These are the activations of a small neural network, seen along a few directions. Each row is one input.
Each table varies a few parts of the input and shows all the possible inputs, shuffled.
A made-up example of a description, with smaller parts first: one of 3 separate values, together with either a single point or one of 11 places around a ring or (one of 4 places along a line, together with one of 8 places around a ring).
Shared parts are said once, and a part with two or three values counts as separate values.
(in the rows, 128 means zero)

Other details of the inputs shift rows strongly along three fixed directions, in all tables alike. That doesn't count.

Rows:
R1: [130 126 128 129 129 126 133 134 123 123 127 127 133 139]
R2: [128 133 132 131 123 121 135 128 137 123 135 124 122 135]
R3: [134 128 129 129 120 130 132 126 130 125 128 131 131 138]
R4: [132 129 126 128 127 128 130 128 132 122 127 129 134 140]
R5: [133 124 130 139 124 132 133 124 129 128 130 130 131 132]
R6: [109 128 123 114 130 127 111 126 125 158 129 128 131 115]
R7: [133 126 126 131 126 133 136 122 130 128 127 129 133 135]
R8: [132 124 131 132 127 137 140 129 122 130 128 125 130 134]
R9: [134 133 131 131 135 131 136 125 132 125 122 127 139 132]
R10: [107 124 127 120 135 128 107 128 134 154 126 130 131 117]
R11: [133 128 127 129 121 128 132 127 130 125 126 129 132 138]
R12: [130 126 129 129 132 127 133 136 124 122 128 127 133 138]
R13: [131 125 128 140 134 129 130 126 131 124 130 128 134 135]
R14: [129 131 132 131 129 122 141 123 134 126 136 128 125 133]
R15: [131 129 126 128 130 129 129 129 133 121 128 129 134 140]
R16: [132 131 123 132 123 122 129 129 123 124 132 126 134 136]
R17: [131 125 129 130 126 125 134 134 122 124 126 126 132 138]
R18: [135 132 128 131 120 130 130 129 123 127 135 125 129 136]
R19: [121 137 133 134 124 124 133 126 126 118 132 127 125 135]
R20: [134 131 135 139 134 129 133 127 131 126 126 128 137 129]
R21: [122 136 129 136 128 126 138 122 130 123 132 125 124 133]
R22: [134 125 132 140 124 137 132 125 130 129 131 128 128 133]
R23: [111 126 134 118 124 133 104 132 133 156 129 131 125 119]
R24: [131 132 123 131 127 122 128 129 124 122 133 126 134 137]
R25: [130 128 140 130 123 123 133 127 131 120 135 126 128 132]
R26: [132 127 129 137 122 126 127 130 130 124 129 129 131 135]
R27: [130 127 124 131 135 131 134 124 133 124 127 127 136 137]
R28: [122 134 135 135 123 125 131 126 125 117 129 125 127 135]
R29: [131 129 121 134 129 124 133 124 123 126 131 124 135 133]
R30: [132 128 126 129 124 127 130 128 131 123 126 128 133 139]
R31: [134 129 130 128 120 133 132 127 130 126 129 129 130 138]
R32: [134 129 131 128 120 136 131 127 131 126 129 128 129 138]
R33: [131 129 120 134 132 125 133 124 124 125 132 125 136 134]
R34: [131 124 127 140 127 128 132 125 130 126 128 128 133 133]
R35: [134 131 127 131 120 128 130 128 122 126 135 126 130 135]
R36: [132 123 130 132 127 134 140 129 121 129 128 126 131 134]
R37: [132 130 134 132 137 129 140 131 123 126 123 125 138 131]
R38: [101 129 136 116 133 127 110 124 129 149 126 126 129 113]
R39: [130 126 136 132 128 122 139 123 132 125 135 124 128 132]
R40: [132 126 124 131 129 130 135 123 131 126 125 127 135 136]
R41: [134 126 128 131 125 136 136 122 130 129 127 128 132 135]
R42: [ 97 130 132 117 132 127 111 124 129 149 124 126 127 114]
R43: [107 126 130 118 134 126 102 133 134 151 128 131 130 121]
R44: [132 124 128 140 125 129 133 125 129 128 129 129 132 132]
R45: [134 131 126 131 120 125 130 128 122 126 134 128 131 135]
R46: [132 125 131 129 122 129 135 133 121 126 128 129 130 136]
R47: [130 126 138 133 128 125 137 122 130 123 134 125 130 130]
R48: [133 131 124 132 121 123 130 129 122 125 132 127 133 135]
R49: [155 118 114 115 149 125 117 123 113 110 105 135  88 101]
R50: [133 126 130 137 120 127 128 129 129 125 130 130 130 135]
R51: [129 124 126 132 134 128 138 129 123 126 126 126 135 136]
R52: [151 130 118 117 141 118 112 121 125 105 114 133  75 104]
R53: [ 97 133 130 117 134 126 113 124 130 150 127 127 125 115]
R54: [108 124 130 110 128 125 111 135 124 156 123 129 129 121]
R55: [111 132 137 117 134 126 104 134 134 152 124 131 133 116]
R56: [148 132 118 117 141 120 112 120 121 103 113 136  76 103]
R57: [107 129 121 115 139 125 109 128 128 153 129 127 135 117]
R58: [128 131 130 134 128 123 140 123 136 126 134 123 124 133]
R59: [131 123 127 132 128 129 140 129 121 128 125 126 133 134]
R60: [129 133 134 129 123 120 137 127 134 123 138 129 124 135]
R61: [131 132 123 131 130 123 128 131 125 122 134 126 135 137]
R62: [134 138 131 131 130 123 130 131 124 123 129 126 138 132]
R63: [132 129 121 134 126 126 135 124 122 128 131 125 134 132]
R64: [107 125 123 111 136 129 110 125 135 154 123 129 134 121]
R65: [134 130 126 134 125 133 135 124 123 129 134 124 131 133]
R66: [125 133 128 137 128 124 139 123 134 125 133 122 123 134]
R67: [134 127 129 131 125 138 136 123 131 129 128 127 130 136]
R68: [109 125 124 112 131 130 112 124 133 157 122 130 132 119]
R69: [133 132 136 129 132 127 135 137 124 123 124 126 137 133]
R70: [133 126 134 130 122 134 135 134 122 127 130 126 128 137]
R71: [133 125 132 129 122 131 135 134 121 127 129 127 129 136]
R72: [159 121 120 120 137 126 107 122 120 109 112 141  83 102]
R73: [100 113  79 114  78 177 156 207 179  68 144 147 164  33]
R74: [127 127 138 135 128 127 135 121 129 121 131 123 131 130]
R75: [127 129 140 132 122 125 130 126 129 118 133 124 129 133]
R76: [130 129 137 129 122 119 135 128 133 122 136 126 126 134]
R77: [105 123 127 113 142 128 113 133 127 154 124 127 133 119]
R78: [159 130 121 111 148 125 110 123 124 105 104 138  92 102]
R79: [132 123 129 132 127 131 140 129 121 129 127 127 132 133]
R80: [134 127 133 137 119 131 128 129 129 126 132 130 128 135]
R81: [101 131 138 114 128 125 106 128 129 147 128 127 127 117]
R82: [158 119 118 122 142 131 112 118 121 112 111 139  84  99]
R83: [110 128 124 114 130 130 111 126 125 158 130 127 130 115]
R84: [133 136 128 134 135 126 135 127 124 125 128 124 140 129]
Description of these inputs: one of 2 separate values, together with either one of 10 places around a ring or (one of 4 separate values, together with one of 8 places along a line).
Question: The inputs of R42 and R28 match in every part but the choice among 2 separate values. If R29 is changed in the same way as R42 into R28, which row does it become?
Answer: R16
Question: The inputs of R10 and R73 match in every part but the choice among 2 separate values. If R14 is changed in the same way as R10 into R73, which row does it become?
Answer: R60
Question: The inputs of R64 and R4 match in every part but the choice among 2 separate values. If R57 is changed in the same way as R64 into R4, which row does it become?
Answer: R61
Question: Change only the choice among 4 separate values in R12. List by row number the other rows that result.
Answer: R15, R43, R61
Question: Change only the choice among 2 separate values in R44. List by row number the other rows that result.
Answer: R50
Question: Start at R8 and move only the place on the line of 8, one step at a time. The first step leads to R36. Which rows follow, in order?
Answer: R79, R59, R49, R51, R77, R37

Rows:
R85: [ 97 136 146 131 122 127 124 129 143 139 138 125 136 123]
R86: [116 124 128 128 121 134 118 135 125 153 131 129 145 140]
R87: [167 123 132 146 131 135 155 116 124 103 120 129 127 153]
R88: [113 133 127 122 136 126 122 130 132 145 128 125 156 134]
R89: [113 128 130 124 134 129 125 135 134 148 127 127 152 134]
R90: [113 131 129 123 134 127 123 133 133 147 127 125 153 133]
R91: [168 121 126 151 122 136 146 122 117 102 126 130 124 155]
R92: [140 113 113  91 144 134  76 119 116 151  99 144  77  87]
R93: [108 133 137 131 117 124 124 121 140 149 146 124 132 133]
R94: [159 130 119 148 140 124 156 117 111  96 125 123 133 146]
R95: [ 96 135 144 129 122 117 122 128 137 137 136 121 131 136]
R96: [163 136 133 151 126 113 148 105 124 100 138 122 108 160]
R97: [115 123 133 123 129 137 127 132 137 151 126 127 148 133]
R98: [125 129 116  85 146 111  79 121 126 134 107 140  64  82]
R99: [181 126 121 123 152 114 105  99 117  89 106 139  43  89]
R100: [154 136 142 159 125 120 149 110 128  94 135 124 114 142]
R101: [105 138 132 121 117 119 125 128 138 145 142 123 132 136]
R102: [114 129 124 127 123 129 116 135 124 149 131 127 148 137]
R103: [160 126 124 151 139 125 157 119 111 100 124 124 127 149]
R104: [164 130 127 152 144 119 153 111 106 102 123 121 125 157]
R105: [115 131 122 126 124 128 116 131 124 147 132 127 152 137]
R106: [110 121 128 125 128 138 134 131 128 153 129 124 146 128]
R107: [115 126 133 125 133 132 124 133 134 151 127 128 149 137]
R108: [109 124 129 127 133 132 131 130 124 153 130 124 146 133]
R109: [161 124 139 142 113 123 147 134 118  93 134 129 122 144]
R110: [113 126 124 127 120 132 119 139 127 149 132 129 149 134]
R111: [100 136 141 124 120 116 121 130 134 139 136 123 129 142]
R112: [130 112 112  88 154 135  91 118 118 150  98 139  80  75]
R113: [120 122  80 109  67 183 182 224 171  36 146 145 158  16]
R114: [ 98 136 148 130 125 122 124 126 138 137 137 123 133 135]
Question: What is each input in this table made of?
Answer: either one of 2 separate values or one of 10 places around a ring or (one of 3 separate values, together with one of 6 places along a line)
Question: Which of the alternatives is R98?
Answer: one of 10 places around a ring
Question: Start at R98 and move only the place on the ring of 10, one step at a time. The first step leads to R111. Which rows follow, in order?
Answer: R95, R114, R85, R100, R99, R93, R96, R101
Question: Change only the place on the line of 6 in R97. List by row number the other rows that result.
Answer: R87, R88, R89, R90, R107

Rows:
R115: [126 127 121 124 139 129 123 134 128 133 121 129 142 124]
R116: [120 129 138 133 126 131 125 122 134 134 130 126 125 121]
R117: [123 124 120 122 125 128 130 128 121 138 129 126 130 126]
R118: [159 133 124 175 116 128 185 120 126  92 145 118 161 180]
R119: [149 132 144 134 140 109 109  92 108 165 126 123 117 182]
R120: [123 121 124 122 124 132 132 129 125 139 130 126 127 124]
R121: [125 122 132 121 132 133 128 136 122 135 123 127 135 126]
R122: [122 124 121 128 130 134 128 121 135 137 128 129 130 123]
R123: [119 133 136 122 128 115 125 126 123 132 130 124 123 135]
R124: [121 132 127 131 131 122 122 127 130 133 132 127 131 122]
R125: [124 123 126 119 131 131 127 138 120 133 121 128 138 123]
R126: [124 133 128 117 114 126 119 138 140 127 134 132 129 123]
R127: [125 124 130 127 138 134 124 127 131 134 120 130 138 127]
R128: [123 124 125 127 127 136 130 121 135 139 127 127 128 123]
R129: [128 121 121 128 118 133 117 127 126 140 129 132 126 136]
R130: [117 134 130 126 133 120 122 124 138 128 131 127 127 128]
R131: [137 125 140 132 136 122 108 118 113 148 119 129 128 161]
R132: [120 128 136 127 122 132 129 133 129 134 133 127 124 117]
R133: [123 125 117 127 132 131 127 123 133 137 130 129 132 124]
R134: [115 133 133 126 130 124 124 124 141 127 130 128 126 125]
R135: [139 134 147 134 130 114 109 109 117 150 131 126 120 157]
R136: [127 124 134 121 133 135 129 135 124 138 121 128 133 127]
R137: [150 130 138 172 100 135 189 136 128  80 151 118 156 162]
R138: [124 123 125 122 125 135 133 129 128 140 129 127 125 124]
R139: [145 140 129 165 104 128 186 139 131  72 150 119 159 166]
R140: [125 123 134 123 133 136 129 132 129 136 120 131 134 125]
R141: [117 132 136 120 124 125 129 134 134 130 131 126 121 125]
R142: [118 127 136 128 122 133 129 130 135 133 131 130 125 115]
R143: [117 131 139 123 125 125 128 128 138 130 129 129 121 126]
R144: [115 132 134 124 125 129 127 128 143 126 129 127 125 119]
R145: [117 135 126 124 131 118 123 130 137 127 131 127 130 125]
R146: [ 98 120  95 106  85 159 131 186 167  93 139 144 143  59]
R147: [120 130 129 133 131 126 122 124 133 132 133 128 130 121]
R148: [123 122 126 124 125 136 132 126 133 140 127 130 126 123]
R149: [116 137 125 122 129 119 124 132 131 126 131 125 129 125]
R150: [127 130 124 124 140 126 122 130 119 136 121 126 140 133]
R151: [118 133 127 127 125 125 124 131 122 131 133 126 129 120]
R152: [188 119 112 104 165 112  90 106  95  87  90 143  29  74]
R153: [211 123 112 140 136 124 158 123 114  24 111 137  60 108]
R154: [124 128 123 120 134 131 125 137 119 132 122 128 140 125]
R155: [123 129 114 125 131 127 127 126 124 138 129 126 133 127]
R156: [124 125 123 125 139 133 124 132 132 132 123 130 141 123]
R157: [117 128 131 131 127 132 124 126 137 130 132 129 129 115]
R158: [122 128 116 122 127 129 128 128 121 136 130 127 132 125]
R159: [126 124 133 126 135 136 126 128 132 136 119 129 136 125]
R160: [116 123 120 126 105 141 119 149 139 122 135 136 131 104]
R161: [119 133 125 129 128 124 123 130 126 131 132 125 131 120]
R162: [156 134 159 136 153 103 103  90  99 168 116 122 121 197]
Question: What is each input in this table made of?
Answer: one of 4 places along a line, together with either one of 2 separate values or one of 10 places around a ring
Question: The inputs of R157 and R134 match in every part but the place on the line of 4. If R160 is changed in the same way as R157 into R134, which row does it become?
Answer: R146
Question: Change only the place on the ring of 10 in R122. List by row number the other rows that result.
Answer: R117, R118, R120, R128, R133, R138, R148, R155, R158
Question: List by row number the other rows that have the place on the line of 4 in common with R159.
Answer: R115, R121, R125, R127, R131, R136, R140, R150, R154, R156, R162
